These are the activations of a small neural network, seen along a few directions. Each row is one input.
In each table, some parts of the input vary, and every possible input appears once, in random order.
A made-up example of a description, with smaller parts first: one of 4 places along a line, together with either a single point or one of 9 places along a line or (one of 2 separate values, together with one of 5 places around a ring).
Shared parts are said once, and a part with two or three values counts as separate values.

Other details of the inputs shift rows strongly along two fixed directions, in all tables alike. That doesn't count.
To show where, the next rows are all for the same input, with only those details redrawn:
[ -1.3 -45.1  49.5 -33.9   6.2 -31.0  16.8 -20.1 -42.4  33.0  87.2]
[-26.3  44.2 -63.1 -33.3  45.1   5.4  34.1  53.7   5.8 -13.4 -46.6]
[ 9.4 -2.7  1.8  4.9 -6.5  4.4  4.4  3.0  0.7 -5.3 -6.5]
[ 9.6 -2.8  1.9  4.9 -6.8  4.4  4.3  3.0  0.9 -5.5 -6.3]
[ 9.6 -4.0  3.3  4.9 -6.8  3.9  4.1  1.8  0.0 -4.6 -4.8]
[ 9.5 -3.6  2.8  4.9 -6.7  4.2  4.2  2.2  0.1 -4.8 -5.5]
[ 9.7 -4.6  3.9  4.9 -7.1  3.9  4.1  1.6 -0.4 -4.5 -4.0]
[10.0 -5.2  4.8  4.7 -7.3  3.4  4.1  0.9 -0.9 -4.0 -2.8]

Table:
r1: [ 7.9  0.0 -2.1  3.7 -8.4 13.2 -2.1  2.3 -1.4  1.2 -3.2]
r2: [ 9.6 -4.0  3.2  4.9 -6.9  4.1  4.1  1.9 -0.1 -4.7 -4.9]
r3: [ -0.1   1.4   4.9  -2.7 -13.6  12.4  -5.3  -6.3  -3.5   2.3  -4.0]
r4: [13.2  4.7 12.3  7.6 -4.9  2.1 10.1 -4.5 -1.1 -1.3 -1.1]
r5: [-10.7  -5.8   1.2   6.1 -10.1   0.6 -10.2  -7.7   9.4  13.3  -3.5]
r6: [  2.5   0.1   2.9  -6.1   0.7   4.2 -19.4 -14.8   4.9  -0.5  -6.3]
r7: [ 11.2  -1.5  -2.8  -0.2   3.9   3.8 -16.1  -6.0   8.2  -1.8  -3.6]
r8: [ -3.5   2.6   3.4  -2.7   3.7  12.5 -15.9 -18.5   8.6  -6.5  -2.4]
r9: [-17.4  -1.3  -0.8   9.5  -5.9  10.1  -6.8  -9.7  14.4   5.8  -2.8]
r10: [16.5  6.3  9.8  2.5  6.2 -7.7 -3.9 -8.8 11.9 -6.1 -2.5]
r11: [-11.6  13.9 -17.7  25.2 -11.8 -19.1 -16.5  -3.7 -13.2 -14.2  -0.7]
r12: [ -7.2  11.0  -2.2  19.6 -10.9  -4.2 -20.1  13.3 -21.2 -17.2   0.9]
r13: [ 1.3  0.8  6.1 16.8 -0.3 -8.4  5.3 -2.7 13.6  8.0 -5.0]
r14: [-2.5 -6.9 -5.1 12.7 -5.3  1.4 -7.3  0.2 11.5 12.1 -2.6]
r15: [-51.2  16.2 -19.5 -72.7  52.9 -10.0  39.2  22.0 -30.8  21.4  41.0]
r16: [ 13.0  -3.2   1.1   0.2   4.2  -5.6 -10.1  -3.5  12.3  -9.1  -6.2]
r17: [ -1.0 -10.5   0.5  13.6  -3.5  -7.9  -1.0   0.5  12.7   6.4  -4.1]
Question: What do these inputs look like to the network?
Answer: either one of 2 separate values or (one of 3 separate values, together with one of 5 places along a line)
Question: Change only the place on the line of 5 in r1. List by row number the other rows that result.
Answer: r2, r3, r4, r15
Question: Change only the place on the line of 5 in r8. List by row number the other rows that result.
Answer: r6, r7, r10, r16

Table:
r18: [-9.1 -0.5 -8.6 18.0 -5.0  2.6 -4.1 19.5  0.5  4.5 -5.8]
r19: [ -4.6  -3.8 -15.1  15.2 -17.0  -1.4  15.5  11.5  -2.6   4.6 -11.4]
r20: [ -8.9 -11.0 -24.2   7.3  -8.4  -4.3 -15.0   8.9   0.4  -0.5  -9.2]
r21: [  4.7   9.3  -7.6  14.0   7.5 -20.3 -13.4   8.7   5.0  -4.6  -7.9]
r22: [-37.2  -1.4   2.5 -57.2  64.6 -57.8  37.5  24.7 -42.5  32.0  74.7]
r23: [ -8.3  -2.5 -13.9  12.4  -5.3  -1.9 -16.2  15.8   0.4   7.1  -8.3]
r24: [ 13.9   7.7  -0.9 -11.8  -7.1  19.7  19.8  -4.2  -3.3 -11.6 -12.1]
r25: [  2.8  10.9   0.4  20.7   1.6 -16.2  12.7  10.2   4.6  -7.5  -8.7]
r26: [  5.6  10.8  -8.6   9.0 -15.5   2.2  14.2   7.0 -22.0 -19.2  -7.9]
r27: [ 12.4   6.3   6.3   1.6  15.5   3.0   2.9  -0.8  23.4  -1.0 -11.4]
r28: [ -2.2  -4.8   3.9  -1.9  -3.6  19.7  15.2   6.8  19.0  11.5 -13.1]
r29: [  4.0   0.8 -17.4   9.4   4.4 -22.8 -12.2   1.1   4.9 -11.9  -8.6]
r30: [ 11.4   9.6   1.0 -14.4   3.7  18.4 -13.0   0.5  -1.0  -9.4 -10.8]
r31: [ 11.0   1.6  -8.4 -19.3   0.6  15.9 -11.8  -6.8  -1.6 -17.2 -10.1]
r32: [  1.8  16.0  -2.8  10.4  -3.7   5.8  -5.6  16.0 -19.0 -19.6  -2.7]
r33: [ 10.6   6.9   8.4   1.1  10.0   2.1  17.8  -1.3  23.4  -0.5 -13.6]
r34: [ 42.0 -51.1  87.9  14.9 -42.7  10.1 -26.2 -55.2 -22.1   9.6  65.7]
r35: [ 15.4   3.1  -1.1  -2.1   4.7  -1.4  24.2  -9.0  20.7   0.9 -15.0]
r36: [  3.1  -7.2  -6.6  -5.4  -8.6  16.3  21.5   0.2  17.2  11.8 -15.7]
r37: [ -0.8  -7.6  -5.1  -7.0   3.9  15.9 -11.1   4.1  17.6  14.0 -14.4]
r38: [ -1.3  -5.3   0.6  -1.8   3.1  20.6   1.0   7.7  18.8  11.6 -10.7]
r39: [ 11.7  -4.2  -8.6  -8.9  13.7  -4.2  -7.6 -11.2  21.4  -5.1 -14.8]
r40: [-49.5  26.8 -16.3  19.7  -8.1  -3.3 -31.0 -24.0   3.2  -0.1   2.6]
r41: [ 39.2 -55.2  71.9  41.9 -50.4 -32.7  -6.7 -56.4 -18.8  15.2  62.1]
r42: [  2.7  14.1  -7.9   5.0  -4.6   0.7 -17.9  12.7 -17.9 -16.3  -5.1]
r43: [-33.0  -0.5  12.6 -86.3  56.0 -18.6  52.6  17.1 -48.7  26.8  68.1]
r44: [  0.5  14.9   0.9  11.8  -9.5   5.2   8.4  14.6 -19.8 -19.6  -6.2]
r45: [ -0.7 -16.2 -14.5 -11.1   0.1  13.8 -10.6  -3.6  17.6   6.5 -15.1]
r46: [-10.2  -0.4  -5.2  18.2 -11.3   2.0  10.0  19.0  -0.4   4.2  -9.1]
r47: [ 12.7   4.0   1.4  -4.0  15.9  -1.4  -9.4  -3.9  22.0   1.9 -14.5]
r48: [  2.3   6.6 -17.6  -0.4  -8.0  -1.9 -16.6   5.5 -18.6 -24.6  -4.8]
r49: [-41.8  22.1  -7.3   0.7   3.5  14.3 -24.6 -35.1  17.9   6.5  -6.5]
Question: The inputs of r24 and r26 match in every part but one. If r39 is changed in the same way as r24 into r26, which row does it become?
Answer: r29
Question: What do these inputs look like to the network?
Answer: one of 2 separate values, together with either a single point or (one of 3 separate values, together with one of 5 places along a line)
Question: Change only the choice among 2 separate values in r48. List by row number the other rows that result.
Answer: r31

Table:
r50: [ 10.4  -1.6   1.5  15.0 -12.2  -1.3 -10.5  -7.5   1.2  -7.8  -9.6]
r51: [-11.6   8.4  -8.8 -11.0  11.4   1.7   3.6   8.5 -10.1   2.7   4.2]
r52: [-12.4   6.8  -9.9  -7.3  10.4 -10.4   9.8   5.2  -6.4   4.3   0.5]
r53: [  7.1  -2.0   3.1  21.6 -10.7  -3.6 -10.5  -0.5   6.4  -7.1  -5.4]
r54: [-12.4   9.9 -12.4  -9.8   9.4  -6.9   7.7   3.5  -3.1   5.5   3.3]
r55: [ -6.8   8.1 -13.3 -13.7  11.2  -7.7   2.7   4.3  -5.9   1.1   3.9]
r56: [ 10.1  -3.3   3.8  18.8 -13.7   1.0 -10.9   2.3  -0.4  -9.8  -3.9]
r57: [ 17.7 -67.8  72.6 -26.1  -6.9 -28.9   0.9 -43.8 -33.3  44.4  97.6]
r58: [  7.5  -2.3   3.6  15.9 -17.4   4.1  -5.9  -5.4  -3.1  -6.9  -8.0]
r59: [  7.4   0.8   0.7  13.4 -18.2   7.7  -8.1  -7.2   0.1  -5.8  -5.5]
r60: [-10.3   7.4  -8.9  -3.5  11.1 -11.6   7.6  13.3  -5.6   6.2   3.4]
r61: [-18.4   5.5  -7.9 -11.3   8.7  -1.4   4.1   8.5  -4.0   4.0   2.6]
r62: [  0.5   5.5  -1.2 -19.8  15.7   1.7  14.0   7.5  -1.6  -2.7   0.5]
r63: [ 17.1  -0.5  13.6   6.6 -11.9  12.7   1.8  -6.7   6.1  -4.5  -8.4]
r64: [-13.7   6.2  -8.4 -14.6   7.6   0.0   2.2   9.9  -8.3   4.5   1.7]
r65: [  4.2  -2.9   3.5  11.1 -13.8   8.0 -16.4  -4.5   3.5  -8.2  -7.9]
r66: [ 17.2 -12.3   9.0   5.6 -13.4  14.1   0.2  -5.0   9.7   3.0  -8.2]
r67: [  6.7  -1.0   3.1  10.9 -11.9   4.1 -18.1  -6.6   5.8  -3.9  -9.9]
r68: [  2.6  -2.2   3.0  19.3 -15.9   3.1  -3.9  -6.4   1.6  -7.7  -8.2]
r69: [-16.2   7.2  -7.8 -11.5  10.6  -5.2   2.4   6.1  -1.8   8.3   1.2]
r70: [  8.3  -1.3   0.1  13.0 -15.3   5.9 -11.3  -7.8   1.8 -10.7  -4.6]
r71: [-12.1   6.9 -12.3 -10.7  11.7  -8.7   4.8   3.1  -1.6  -0.1   5.4]
r72: [  9.5  -1.4   4.5  19.5 -16.9   2.9  -8.1   2.6  -2.0  -5.0  -4.9]
r73: [-16.1   4.8  -8.4 -12.6  13.1  -6.8  -0.3   6.1  -0.1   2.6   2.6]
r74: [ 18.1 -13.8   7.6   5.2 -10.2  12.3  -3.0  -5.1  11.3  -2.0  -8.6]
r75: [ -8.5   8.0  -9.5 -12.0  16.3  -4.2  -1.2   5.6  -6.3   2.3   3.9]
r76: [ -5.3  -4.2  -5.6 -17.0  12.5   4.4  17.5   8.9   5.2   8.9   0.2]
r77: [ -5.3   6.6   0.0 -16.0  13.6   2.7  19.0   6.3   1.3   1.8   1.1]
r78: [-14.1   9.5  -8.4  -7.9  14.4  -3.5   3.8   4.7  -3.5   6.7   3.6]
r79: [-13.9   6.9  -8.8  -9.0  16.8  -5.2   1.0   4.7  -1.9   1.0   5.2]
r80: [  2.9   7.9  -2.1 -19.7  18.1  -2.1  12.1   5.6   0.7   1.6  -1.1]
r81: [ 14.6   0.6  13.4   9.8  -8.2   7.7   1.9 -10.3  12.5  -0.5  -8.8]
r82: [  5.0  -2.4   1.8  18.1 -11.5  -2.2  -8.4  -8.4   5.7  -9.2  -8.8]
r83: [  6.4  -0.7   2.9  14.7 -10.0   9.6 -15.0  -5.8   1.8  -9.9  -5.6]
r84: [  2.7   0.7   0.6  16.8 -17.0   6.5  -6.2  -8.2   4.7  -6.4  -5.3]
r85: [  8.1  -3.9   2.2  15.3 -14.2   2.5  -8.9  -5.6  -1.2 -12.0  -7.8]
r86: [  0.9   1.1   3.8  18.6 -11.7  10.0  -9.9  -6.4   4.5  -5.5  -5.9]
r87: [ 12.5  -1.1   3.0  18.5 -11.6  -2.8 -12.6   0.4   1.9  -5.6  -6.1]
r88: [-12.5   5.4  -8.3  -3.3   8.9  -7.9   9.2  15.4  -7.7   1.9   5.5]
r89: [ -2.6  -4.1  -7.5 -17.4  17.6  -0.6  12.8   7.3   9.4   7.1  -1.7]
r90: [ -2.9  -1.8  -6.7 -16.9  14.9   0.9  15.8   7.1   7.6  13.0  -2.5]
r91: [ -2.4   6.4  -1.3 -16.5  18.8  -2.7  14.3   4.4   5.2   0.3   0.7]
Question: What do these inputs look like to the network?
Answer: one of 6 places around a ring, together with either one of 2 separate values or one of 5 places along a line
Question: The inputs of r57 and r89 match in every part but the place on the ring of 6. If r67 is changed in the same way as r57 into r89, which row does it become?
Answer: r73
Question: Which other rows agree with r61 in the place on the ring of 6? List them by row number.
Answer: r68, r76, r77, r84, r86, r88
Question: Change only the choice among 2 separate values in r66. List by row number the other rows that result.
Answer: r63

Table:
r92: [ 35.5  -2.1  24.7  28.7 -26.6  -0.2 -19.6 -13.3  -3.3 -18.6  -6.7]
r93: [-17.4   0.2  -6.2   2.8  12.6 -24.4  -0.6  -1.3  -6.5   2.7  14.6]
r94: [  0.9 -12.2   1.1  -7.9   4.9  -7.8  21.9  16.7  -7.6   5.9   8.7]
r95: [  1.4  -6.4  -0.7 -13.6  16.3 -11.8  14.7  -4.4  11.5  16.1   8.9]
r96: [  5.4  -6.3   2.5 -24.1   4.8   1.8  14.2   4.7 -15.3  -7.0  10.8]
r97: [-18.7  46.9 -62.0 -14.0  22.8  35.2  20.7  39.8  32.0 -12.2 -72.2]
r98: [-22.3  -1.4   4.9 -18.0   4.8   8.0   4.1  -3.0   3.1  15.5  11.6]
r99: [ 11.1  -5.9  18.4  18.3 -26.4  23.4 -25.0 -30.9  19.9  -8.0 -10.7]
r100: [ 13.3  -2.6   9.6 -21.9  22.2  -1.3   9.4   2.8  -0.9   2.2   7.9]
r101: [-15.0  -4.1  -8.2  -7.2  12.9 -21.3  -6.0  -4.9   1.9  14.5   8.6]
r102: [ -1.3  -6.4   7.6 -17.5   7.5  12.0  20.9   7.4  -6.9  11.5   8.2]
r103: [  3.0   3.2   1.6  -2.0   7.2 -25.8  16.5   9.5 -14.4   0.9   9.9]
r104: [-24.5  -2.1  -4.9 -14.1   2.1   2.2  -6.1  -0.9  -8.6  15.4  10.0]
r105: [-19.5  -5.8   1.8  -9.7   8.5  -5.4   6.9  -0.7   9.6  20.2  10.8]
r106: [ 21.1  -8.1  11.7  44.2 -30.9 -10.2 -21.0 -13.2   4.1 -11.5   0.5]
r107: [  5.6  -3.7   6.3 -24.8  12.1   9.3  15.7  -1.5  -7.8   2.3   8.7]
r108: [ -1.0   8.1  -3.8  -8.1  12.8 -15.4  -8.3   7.0 -17.7  -6.1  18.1]
r109: [-15.6   4.9  -5.5  -3.7  -2.8  -1.8   3.3  13.0 -22.5   1.9  18.7]
r110: [  8.1  -7.9   5.8 -10.6  17.9 -11.6  21.6   3.5   3.8  10.0   7.6]
r111: [ -4.0   0.9   1.1   0.0   1.1 -15.1  18.8  16.3 -18.6   6.3  10.0]
r112: [-24.4  -1.6  -6.5   4.0   5.6 -14.1   1.9   5.3 -10.1   8.1  14.7]
r113: [  5.5 -15.5   9.1  35.9 -32.4   5.0 -27.7 -19.2  15.2   7.0 -10.5]
r114: [ 34.8 -19.6  20.1  31.6 -27.4  -2.7  -4.5 -10.6  13.7 -12.6  -9.5]
r115: [ 33.2  -8.3  19.1  17.7 -16.7  15.6 -21.7 -24.5  24.9  -5.9 -13.1]
r116: [  6.8  -4.4  12.6  30.9 -29.7  13.0 -29.6 -26.7  -1.5 -17.9  -3.3]
r117: [ -1.7  44.2 -54.4  27.8 -11.5  40.6 -28.1  11.2  38.6 -36.4 -92.5]
r118: [-26.9   2.2  -3.1  -3.6   2.0  -0.8  -0.7   2.5 -17.2   3.9  16.3]
r119: [ 12.9  -5.7   6.5 -21.5  14.8  -8.9   7.7   8.7  -8.7  -7.0  10.9]
r120: [  0.7   8.2   1.2 -15.3   1.8  -4.8  11.3   4.6 -25.9  -6.4  10.2]
r121: [ -8.2   2.8   5.5 -21.5  21.4  -4.5  -7.5  -7.1   8.4   6.4  11.0]
r122: [-12.3   5.8  -2.0  -7.6  18.5 -13.7 -12.5  -2.6 -12.4  -4.4  15.3]
r123: [ -5.0  -9.5  -0.1 -11.8   9.4  -1.9  17.0   0.7   6.9  22.2   9.7]
r124: [ 1.3 -9.8  4.5 -8.6 12.3 -0.8 24.0 10.0 -0.2 15.8  6.5]
r125: [ 14.2 -10.7  11.8  45.4 -37.7   0.0 -18.6  -6.8   0.2  -5.9   1.3]
r126: [ 25.7  -9.7  16.3  14.7 -27.1  26.0 -15.2 -29.1  17.9  -5.8 -11.8]
r127: [-12.2  43.2 -60.9  -9.5  17.6  29.0  25.6  54.9  17.2 -28.3 -72.5]
r128: [-10.2   1.5  -3.5 -17.5  18.9 -10.5 -17.8  -6.2  -4.0   7.0   9.9]
r129: [-12.9  -2.9   1.2 -11.0  15.6 -15.3   4.5  -6.3  13.9  14.2  10.1]
r130: [ 21.3  -6.6  23.9  34.1 -41.9  13.3  -8.6  -8.8  -9.1  -9.7  -4.9]
r131: [ -8.5   7.4  -7.1 -10.7   2.5  -4.5  -1.5   3.4 -23.7  -6.5  18.5]
Question: What do these inputs look like to the network?
Answer: one of 5 places around a ring, together with one of 8 places around a ring
Question: The inputs of r122 and r108 match in every part but the place on the ring of 8. If r118 is changed in the same way as r122 into r108, which row does it become?
Answer: r109
Question: The inputs of r120 and r126 match in every part but the place on the ring of 8. If r103 is changed in the same way as r120 into r126, which row does it become?
Answer: r95
Question: Change only the place on the ring of 8 in r111. List by row number the other rows that result.
Answer: r94, r105, r112, r113, r123, r124, r125
Question: Start at r94 and move only the place on the ring of 5, one step at a time. The first step leads to r127. Which rows follow, in order?
Answer: r96, r119, r114
